A small network was trained on made-up records. Each row is its average activation on records with the value named, seen along a few directions.
Values that are neighbours, or in one group, have similar rows; names and order tell nothing.
(in the rows, 500 means zero)
Strong random noise was added to every row along 2 fixed directions; ignore it. To show where, here is one row again and again, with new noise each time:
[740 339 696 705 484 606 538 561 571 483 381 369 345 474 519]
[405 545 486 491 582 369 473 426 408 462 527 443 513 458 363]
[446 541 504 506 552 412 492 430 424 442 519 428 487 431 378]
[575 345 627 652 617 429 455 553 506 574 408 432 455 598 457]


Gukup, 12 values:
v8: [281 445 421 361 550 447 504 543 500 541 556 645 672 629 574]
v10: [688 631 491 456 345 580 603 498 481 382 502 584 488 544 575]
v3: [571 240 585 718 625 370 476 628 505 541 368 543 599 880 602]
v6: [472 357 540 585 587 674 483 554 587 557 521 492 455 453 509]
v4: [646 449 451 535 474 669 482 468 591 416 674 394 458 481 555]
v1: [630 582 492 536 201 730 619 528 564 501 477 468 448 406 731]
v12: [476 439 460 320 517 535 456 510 487 508 623 520 468 370 560]
v2: [382 575 420 356 322 543 544 479 578 531 503 563 509 344 541]
v9: [749 307 728 747 495 589 501 599 647 533 368 365 328 580 529]
v7: [350 590 362 376 757 154 262 560 354 691 522 603 620 730 359]
v5: [584 448 631 673 490 594 595 577 611 523 300 574 478 639 594]
v11: [534 376 605 575 656 381 376 584 523 842 301 586 540 643 477]
The values of Gukup form 4 separate groups.
Which other values are in the same group as v3? Give them in the order they are listed.
Answer: v10, v5
Which other values are in the same group as v1? Give them in the order they are listed.
Answer: v8, v2
Which other values are in the same group as v12? Give them in the order they are listed.
Answer: v6, v4

Fut, 12 values:
s1: [574 536 456 501 497 484 446 507 539 455 468 612 655 637 496]
s9: [630 641 567 553 367 702 701 479 518 276 367 456 446 450 651]
s5: [869 161 650 560 397 637 399 816 732 866 290 554 395 677 855]
s7: [689 107 853 761 627 388 435 863 681 705 227 326 378 780 366]
s10: [128 632 220 299 246 508 575 383 517 433 567 645 666 371 597]
s8: [582 416 690 622 615 696 646 342 511 351 629 545 420 371 513]
s11: [590 514 491 614 250 487 579 481 431 380 552 611 478 533 594]
s4: [617 535 568 517 260 904 659 532 636 492 575 439 338 299 787]
s2: [353 511 453 463 888 120 275 547 351 655 476 630 520 688 174]
s6: [959 352 831 842 383 804 578 563 682 615 143 188 197 297 534]
s3: [343 806 313 278 441 546 587 236 431 182 763 272 476 308 360]
s12: [546 395 406 472 639 443 372 514 378 487 628 487 545 426 460]
The values of Fut form 4 separate groups.
Which other values are in the same group as s3? Give them in the order they are listed.
Answer: s8, s12
Which other values are in the same group as s7? Give them in the order they are listed.
Answer: s2, s6
Which other values are in the same group as s5? Give them in the order they are listed.
Answer: s10, s4
